A small network was shown many inputs. Here are its activations along a few directions, one row for each input.
Each table varies a few parts of the input and shows all the possible inputs, shuffled.
A made-up example of a description, with smaller parts first: one of 3 separate values, together with either a single point or one of 11 places around a ring or (one of 6 places along a line, together with one of 8 places around a ring).
Shared parts are said once, and a part with two or three values counts as separate values.
(in the rows, 128 means zero)

Table:
row 1: [141 127 121 132 107 100 161 112 99 79 109 161 107 132 143]
row 2: [122 104 156 103 136 140 150 162 143 150 150 117 132 159 135]
row 3: [154 110 144 133 129 76 127 119 167 100 126 119 143 131 111]
row 4: [105 152 131 105 144 162 132 139 177 132 155 157 149 143 126]
row 5: [139 108 122 146 147 157 120 110 58 134 117 134 97 130 129]
row 6: [102 144 133 92 153 159 152 150 163 128 134 159 131 116 119]
row 7: [150 110 140 130 150 148 122 115 71 146 132 106 110 122 119]
row 8: [107 127 126 99 134 154 111 127 178 147 164 149 150 156 131]
row 9: [137 155 133 119 142 90 137 118 157 81 114 156 114 89 111]
row 10: [153 114 134 142 115 95 105 106 180 94 144 122 147 122 119]
row 11: [136 161 127 138 148 159 89 101 126 132 137 156 142 104 95]
row 12: [115 110 141 115 124 161 122 131 186 143 163 125 161 151 126]
row 13: [150 110 117 138 127 92 153 115 108 85 118 135 93 144 151]
row 14: [139 135 122 131 138 152 65 91 127 147 145 148 140 118 99]
row 15: [129 126 126 138 125 165 127 108 50 125 107 159 114 118 122]
row 16: [160 111 148 129 126 76 136 133 141 98 130 112 116 131 124]
row 17: [143 161 127 132 134 93 117 111 171 85 136 155 133 115 119]
row 18: [98 134 120 103 139 156 174 158 117 126 145 164 127 133 123]
row 19: [148 116 134 146 128 160 78 95 138 143 144 123 150 114 93]
row 20: [154 111 150 134 143 141 106 126 94 148 128 112 121 122 100]
row 21: [131 154 132 126 157 156 107 110 112 128 114 158 124 77 89]
row 22: [110 100 125 112 142 158 165 151 110 135 140 137 111 171 164]
row 23: [124 144 122 138 143 153 127 115 66 124 122 161 116 94 90]
row 24: [150 111 144 137 144 142 100 110 123 149 125 119 148 123 86]
row 25: [58 150 85 154 58 112 142 190 135 206 80 22 141 140 207]
row 26: [147 134 121 125 124 85 94 101 171 98 145 147 135 128 124]
row 27: [105 163 81 175 47 52 112 167 135 153 60 20 128 121 198]
row 28: [117 105 151 107 138 141 143 145 172 151 145 123 158 159 121]
row 29: [100 116 126 104 122 166 172 149 101 127 131 163 126 159 156]
row 30: [97 165 80 187 59 105 101 164 90 211 55 28 127 101 188]
row 31: [133 146 119 132 127 87 160 122 114 78 124 162 107 108 112]
row 32: [158 110 137 123 131 83 153 121 120 97 134 106 105 133 141]
row 33: [117 102 146 98 144 148 166 153 123 148 153 110 122 161 153]
The inputs of row 4 and row 11 match in every part but one. If row 29 is changed in the same way as row 4 into row 11, which row does it become?
> row 15
What is each input in this table made of?
> one of 3 separate values, together with either a single point or one of 10 places around a ring

Table:
row 34: [93 140 105 136 86 89 166 179 129 150 93 68 118 139 189]
row 35: [161 136 133 133 145 113 115 95 111 88 128 159 109 116 114]
row 36: [88 150 87 164 73 136 114 154 94 186 81 69 131 128 180]
row 37: [140 125 134 126 126 101 131 113 171 95 143 143 145 132 113]
row 38: [117 132 140 105 134 147 130 139 171 136 158 129 145 137 129]
row 39: [153 120 133 130 129 102 125 105 144 79 135 155 121 120 115]
row 40: [135 131 137 125 161 162 131 117 99 119 139 165 120 109 90]
row 41: [112 108 134 107 147 159 139 138 156 145 147 131 136 155 139]
row 42: [124 106 135 112 140 159 137 131 105 142 156 142 127 157 126]
row 43: [146 135 129 127 153 135 113 95 98 108 130 167 114 96 90]
row 44: [130 110 152 112 150 175 140 126 97 137 133 155 130 132 107]
row 45: [135 137 108 175 82 72 104 141 113 157 80 36 122 109 158]
row 46: [129 134 138 113 136 113 118 132 176 122 141 144 145 134 113]
What is each input in this table made of?
> either one of 3 separate values or one of 10 places around a ring
List by row number the other inputs of the same sort as row 39.
> row 35, row 37, row 38, row 40, row 41, row 42, row 43, row 44, row 46

Table:
row 47: [70 126 110 127 86 144 148 192 152 204 112 49 148 166 197]
row 48: [138 110 160 77 157 111 143 123 246 78 196 179 158 165 108]
row 49: [155 111 151 115 181 191 125 88 61 108 149 204 111 114 70]
row 50: [142 152 103 169 76 26 118 133 148 106 80 64 119 104 160]
row 51: [70 134 99 139 96 180 143 179 68 216 94 69 124 146 187]
row 52: [109 98 165 67 178 202 153 142 176 142 194 180 154 171 105]
row 53: [184 128 152 116 162 78 118 76 175 35 157 193 121 107 77]
row 54: [155 161 95 194 84 58 86 105 71 121 62 74 103 73 135]
row 55: [107 107 154 82 187 243 152 129 87 152 173 203 131 147 91]
row 56: [195 137 141 146 167 112 86 49 93 54 130 201 107 72 50]
row 57: [114 137 97 169 94 131 119 141 42 175 76 70 105 114 162]
row 58: [96 135 110 134 66 60 144 177 218 145 112 50 155 158 193]
The inputs of row 49 and row 57 match in every part but one. If row 55 is changed in the same way as row 49 into row 57, which row does it become?
> row 51
What is each input in this table made of?
> one of 2 separate values, together with one of 6 places around a ring
